These are the activations of a small neural network, seen along a few directions. Each row is one input.
In each table, some parts of the input vary, and every possible input appears once, in random order.
Descriptions start from the smaller parts, as in this example, which fits no table here: one of 4 places along a line, together with either a single point or (one of 2 separate values, together with one of 5 places around a ring) or one of 11 places along a line.
Shared parts are said once, and a part with two or three values counts as separate values.

Other details of the inputs shift rows strongly along two fixed directions, in all tables alike. That doesn't count.

A family of inputs:
r1: [ -2  11   2   0   0  28 -13  -1 -17 -32  -1]
r2: [  8 -11  12  -2 -12 -21  21  -2  22  30   5]
r3: [ 23   0  -6 -11  -7  13   3   2  -8   7  -3]
r4: [-10   3   4  11  -4 -14   0 -10   7  -5   3]
r5: [ 46 -10  10 -11 -13  19  14   0 -23 -37   7]
r6: [-25  -8  -8   1  13  -9 -17   0   6  -6   5]
r7: [ 18  10   8  -1 -20   7   9  -9   1   2  -1]
r8: [ -6   3  -5  -6   0  10 -11   1   0   5  -1]
r9: [ -9   6   1  17   4 -19   2  -7   1  -4  -6]
r10: [ 39 -17   0 -16  -7  -3  17   4  -6   3   4]
r11: [-61  14  -4  36  29 -25 -18   0   7  -7  -5]
r12: [ -8   7   4   6  -2 -11  10   3  16  33  -6]
r13: [-36   5 -14  16  21  -1 -32  -3 -16 -41   2]
r14: [-37  26   0  28   8   9 -20  -7 -14 -32  -4]
r15: [  4 -14   4 -11  -1   0   2   2   6  -3   7]
r16: [  0  -7   2 -14   4   0  12  13  15  40  -1]
r17: [ 21  -8   7  -5 -16 -23  21  -8  18  28   0]
r18: [-39  30  -7  33  14   3 -22  -7 -17 -30 -13]
r19: [ 17 -26   5 -25 -10 -12  13   3  25  33   8]
r20: [  6 -12  -7  -6   5  -9  -1   2  -1   0   4]
r21: [ 29   4   5 -12 -18  32  -4  -6 -18 -28   2]
r22: [ 42   4  -2  -7 -12  28   5  -1 -28 -25  -3]
r23: [ 49 -10   5  -8 -10  16  14   0 -26 -35   5]
r24: [-15  10  -2   6  -2 -14   1  -3  16  30  -8]
r25: [-21 -18   2  -8  13 -17   5  12  24  30   5]
r26: [  2  12  -5   7   8  23  -8   3 -25 -30  -5]
r27: [-34   1 -12  -2  16  -9 -14   8  17  35  -2]
r28: [ -1  -7   3 -16   1   2  11  12  20  40   0]
Each input here is: one of 2 separate values, together with either one of 5 places around a ring or one of 9 places around a ring.
- The inputs of r20 and r3 match in every part but the choice among 2 separate values. If r15 is changed in the same way as r20 into r3, which row does it become? => r1
- Which other rows does r16 become when the choice among 2 separate values takes its other values? List them by row number. => r5
- Start at r12 and move only the place on the ring of 5, one step at a time. The first step leads to r14. Which rows follow, in order? => r7, r24, r18

A family of inputs:
r29: [  4   5   4  -4 -10   7   2  -2   7  15   3]
r30: [-28  20  -5  22  14   4 -12   0 -14 -20  -8]
r31: [-14  -2   5   2   2  -5  -3  -2   9   0   6]
r32: [  5  15   5   8  -6  13   2  -3 -11 -14  -5]
r33: [ 35  -9   7 -11 -21   9   8  -7  -7 -15  10]
r34: [-1 -4  4  1  3 -1  5  3  3  3  6]
r35: [ 26 -11  14 -12 -20  -2  19  -4  11   7   3]
r36: [  8   3   2  -3 -11  -6   4  -9   7  10  -5]
r37: [ -7   3   4   8  -3  -1  -8  -9  -5 -28   0]
r38: [-23   4  -7  17  13  -7 -18  -4 -11 -31   2]
r39: [ 10 -10   0  -1   3  -9  10   5   0   8   4]
r40: [ -3  -4  -4  -4   6 -21   8   5  18  45  -3]
r41: [-28   6  -4   5  10 -12   1   9  22  41  -5]
r42: [ 28 -14   7 -10  -8  -2  21   5   2  13   6]
r43: [ 38   2   8  -9 -27  14  11 -12  -5  -8  -1]
r44: [-41   8 -13  15  18 -17 -17   1  10  15  -5]
r45: [ 14  11   9   2 -16  13   3 -10  -6 -15  -5]
r46: [-45  -9  -9   4  19 -32  -8   5  29  35   2]
r47: [-18  -4  -9 -12  17  21 -17  18  -5   8   0]
r48: [-46 -19 -17 -17  37 -17 -17  21  25  41   3]
r49: [ -9  13  -4  11  -1   3 -14 -10  -9 -21  -5]
r50: [-14 -16 -10 -16  26   7 -14  19  -2   2   3]
r51: [  0  -4 -11 -10  14  26 -18  13 -18 -14  -3]
r52: [ 13  12   8   3 -14  16   4  -5  -9 -13  -4]
r53: [ 40   4   9  -4 -20  13  22  -3 -12  -6  -7]
r54: [-27  17  -8  20  11  -3 -18  -8 -10 -24  -9]
r55: [-25   1 -20  -2  24  20 -30  10 -15 -20  -3]
r56: [ -9 -12 -10 -25   7  16  -8  17   8  27   5]
r57: [-13  -1   0   9  11  -7   1   4   0  -2   2]
r58: [ 10  -3  -2   3  -2  -1  -4  -5 -11 -23   6]
r59: [ 31  -1  10 -11 -21  10  19  -1   4  19   0]
r60: [ 14 -14  -7 -26   4  23  -9   6 -12 -20   9]
r61: [-15  12   4   6  -2   2  -6  -4   6   6  -4]
r62: [ 10   8  -7   7   0   5  -4  -4 -17 -15  -1]
r63: [  7  13  -1   8  -1  13   1   1 -16 -12  -2]
r64: [ 27 -11  12 -12 -19   0  17  -4   9   6   5]
r65: [ 27 -26   3 -34   1  17   9  17   2  14   8]
r66: [ 13 -10  -2  -1  -1 -11   8   0   0   2   3]
r67: [ -7 -17 -14 -29   8   5  -3  17  18  41   3]
r68: [-28   7  -1  14   9   4 -18  -4  -6 -28   6]
r69: [-25  19  -7  22  15  -1 -12  -2 -14 -22 -11]
r70: [ 14   1   9   2  -7   8   7  -3  -9 -21   2]
r71: [ -4 -16   4 -12  -4 -23  10   2  32  44   6]
r72: [-23   6  -6  20  19  -3 -13   0 -15 -30  -1]
r73: [ 2  4 -8  2 -1 -5 -4 -3  0  9  0]
r74: [-15   4  -7   4   5 -16  -3  -2  11  21  -5]
r75: [ 20   8  -2   4  -5  10   4  -1 -17 -10  -2]
r76: [ 31 -14   5 -12 -14 -10  17  -3   5   8   4]
r77: [  6   0   5   2  -8   2  -3  -9  -5 -24   3]
r78: [-13  13   6   8  -1   2  -1  -2   3   3  -7]
r79: [ -6  13  -1   8  -5  10 -13 -10  -9 -18  -2]
r80: [ 10  11  -3   9   0   7   1  -2 -16 -14  -4]
r81: [  7  -7   5  -4  -8 -13   6  -6   8   1   0]
r82: [-26 -12 -10   1  19 -32   0   9  22  40   4]
r83: [ 7 -5 10 -2 -6 -1 10 -2  6  1  4]
r84: [-3 -4  5  0  0  0  3  1  5  2  8]
r85: [-25  17  -9  21  14  -3 -15  -5 -13 -24 -10]
r86: [-21   5  -7  18  15  -7 -14  -3 -13 -32  -2]
r87: [  8 -10   0  -6  -7  -9   2  -3   6   5   7]
r88: [13 -8  2  1  0 -9 12  2  0  2  0]
r89: [ 2 -3  6  4  2 -7 10  2  2 -1 -2]
r90: [ 10   0   3   8   1  -2   5  -3 -12 -24  -3]
r91: [ 14   0   7   2  -6   9   6  -2 -10 -20   4]
r92: [-47  10  -7  13  25 -19  -8  10  18  37  -5]
r93: [ 23  -7   2 -16 -21  -4  16  -1  19  42   3]
r94: [-1  4 -5  0 -5 -2 -6 -6  3  8  1]
r95: [-23   7   0   5   0 -11  -5  -4  16  18  -7]
r96: [-31  19  -3  17   7   9 -21  -5  -7 -20  -3]
r97: [ -2   1  -2  12   5  -6  -4  -5 -12 -29  -3]
r98: [ 44   0   2  -7 -18   7  16  -6 -13  -7  -4]
r99: [ 10  -8   3  -4  -8 -10   4  -6   6  -1   3]
r100: [ 17   7   0   0 -14   9  -3 -10 -10 -14  -1]
r101: [-17  -3   5   4   8 -13   6   4  15  14  -2]
r102: [ 21   9   1   5  -6   7   7  -3 -15 -13  -6]
r103: [  5   2  10   4  -6   6   3  -5  -6 -23   0]
r104: [  6 -12   2  -5  -4 -20  10  -1  15  16  -1]
r105: [ 37  -7  10  -5 -13   7  18  -2 -10 -14   2]
r106: [ 17 -21  11 -19 -12 -15  26   7  30  50   7]
r107: [-2 12  6  6 -3  2  6  0  1  6 -8]
r108: [ -7  16   2   9  -2  16  -8  -3 -11 -14   0]
r109: [  3 -21  -4 -32   8  16  -3  14   4  10  10]
r110: [ 8  8  3  1 -6  9  6  3 -1 12  0]
- What do these inputs look like to the network? => one of 2 separate values, together with either one of 5 places around a ring or (one of 4 places along a line, together with one of 9 places around a ring)
- The inputs of r92 and r57 match in every part but the choice among 2 separate values. If r52 is changed in the same way as r92 into r57, which row does it become? => r83
- The inputs of r41 and r91 match in every part but the choice among 2 separate values. If r78 is changed in the same way as r41 into r91, which row does it become? => r103
- The inputs of r62 and r82 match in every part but the choice among 2 separate values. If r29 is changed in the same way as r62 into r82, which row does it become? => r68
- Which other rows does r69 become when the place on the ring of 9 takes its other values? List them by row number. => r36, r45, r53, r54, r78, r85, r95, r107
- Which other rows does r70 become when the choice among 2 separate values takes its other values? List them by row number. => r32
- Start at r48 and move only the place on the ring of 5, one step at a time. The first step leads to r50. Which rows follow, in order? => r65, r109, r60
- Which other rows does r106 become when the choice among 2 separate values takes its other values? List them by row number. => r59
- Start at r87 and move only the place on the line of 4, one step at a time. The first step leads to r46. Which rows follow, in order? => r99, r81

A family of inputs:
r111: [-42   0  -8  16  27  -8 -22   1  -1 -18   1]
r112: [-28  -4  -5  -3  17  -6  -9   9  12  17  -3]
r113: [-27  -3  -5   1  17  -5  -8  10  10  17   2]
r114: [ 16  11   3   7  -9  16  -1  -7 -20 -32  -8]
r115: [ -2   0   6   3  -3 -11  -2  -5   6  -1   3]
r116: [  9  -3   5   3  -6  -2   4  -9   2 -10   3]
r117: [-14   1  -9   0   8  -5  -8   1   4   8  -1]
r118: [-11   1  -6   1   9  -4  -4   3   2   9   2]
r119: [ 10   4   4   9 -12   7  -2 -11 -17 -40   4]
r120: [-19  -7  -6  -3  12  -4  -8   9  11  21   1]
r121: [-29   5  -2   6   9  -9  -5   3  13  20   2]
r122: [ 29  -3   3 -11 -12  23   1  -2 -18 -26  -1]
r123: [-7 -4  0 -5  8  5 -2  8  2  2  0]
r124: [ 24  -6   5  -4  -7  10  -2  -2 -16 -31   4]
r125: [  8  -8   5 -15 -10 -10  16   3  24  43   0]
r126: [-29   2  -6   3  18 -10  -5   7  10  18   0]
r127: [ 11 -11   1 -18  -3 -11  16   6  19  38  -1]
r128: [-45  10 -13  14  23  -5 -24   1  -1  -7  -5]
r129: [ 18 -15   3  -9  -8  -1   8   2  -2  -8   6]
r130: [-27   1  -7  13  13 -12 -12  -2  -5 -22   2]
r131: [ 3  5 -1  5 -3 -1  1 -1 -1  4 -5]
r132: [ 0  4 -2  4 -1 -4  3  1  3 11 -2]
r133: [-25  13  -2  15  10  -2  -9  -1  -3  -7  -8]
r134: [ 44 -16   7 -23 -18  10  20   5   3  18   5]
r135: [  5   2   0   5   2  -1  -8  -5 -14 -31   2]
r136: [-15   0  -3   1  13   5  -7   8  -2  -4   1]
r137: [ 13 -11  -2 -16  -5 -10  14   5  17  40   3]
r138: [-17  -7  -4   3  14 -18  -1  -1  12  11   2]
r139: [-32   5  -5   6  10 -12  -9   3  17  25   1]
r140: [-16   3   0   5   7 -11   4   5  12  24  -3]
r141: [ 33  -3   8   2 -19   3  14  -8 -14 -21   1]
r142: [-15   3  -6   4   9  12 -18   1 -11 -22  -2]
r143: [  9   2   3  10  -2  -3   4  -8  -6 -16  -2]
r144: [  0  11   4   6  -4  13  -3  -5 -12 -23   2]
r145: [ 16   0   8  -8 -13   6  12  -2   3   6   1]
r146: [ 42 -17   5 -24 -19   9  17   4   5  20   2]
r147: [ 10   7   3   6  -4   6   5  -2 -10  -8  -1]
r148: [ 13   8   1   5  -8   8   1  -5 -12 -15  -7]
r149: [  9  -8   2 -13 -11 -10  12   2  24  44   1]
r150: [-14  10  -6   9  10   7 -11   0 -14 -22   2]
r151: [  3   6  -1   1   3  11  -3  -2 -14 -25  -1]
r152: [ 33  -5   9 -12 -17   1  24   1   5  19  -2]
r153: [ 19   2   3   0 -10   2  11   0  -2   8  -1]
r154: [ 13   6   3  -1 -13  11  -2  -8  -8 -14  -2]
r155: [  3  11   1   7  -6  14  -7  -6 -14 -23   4]
r156: [ 28   3   9   6 -14   4   5  -8 -15 -27  -1]
r157: [-14   6  -7   4   9   3 -12  -1  -6 -13  -4]
r158: [  9  -8   4 -15 -11 -10  14   2  25  43  -1]
- What do these inputs look like to the network? => one of 4 places along a line, together with either one of 3 separate values or one of 9 places around a ring
- The inputs of r116 and r111 match in every part but the place on the line of 4. If r125 is changed in the same way as r116 into r111, which row does it become? => r112
- List by row number the other rows that have the place on the line of 4 in common with r152. => r114, r131, r132, r133, r140, r141, r143, r147, r148, r153, r156
- Start at r151 and move only the place on the ring of 9, one step at a time. The first step leads to r127. Which rows follow, in order? => r157, r128, r117, r137, r118, r150, r126
- Which other rows does r130 become when the choice among 3 separate values takes its other values? List them by row number. => r135, r138
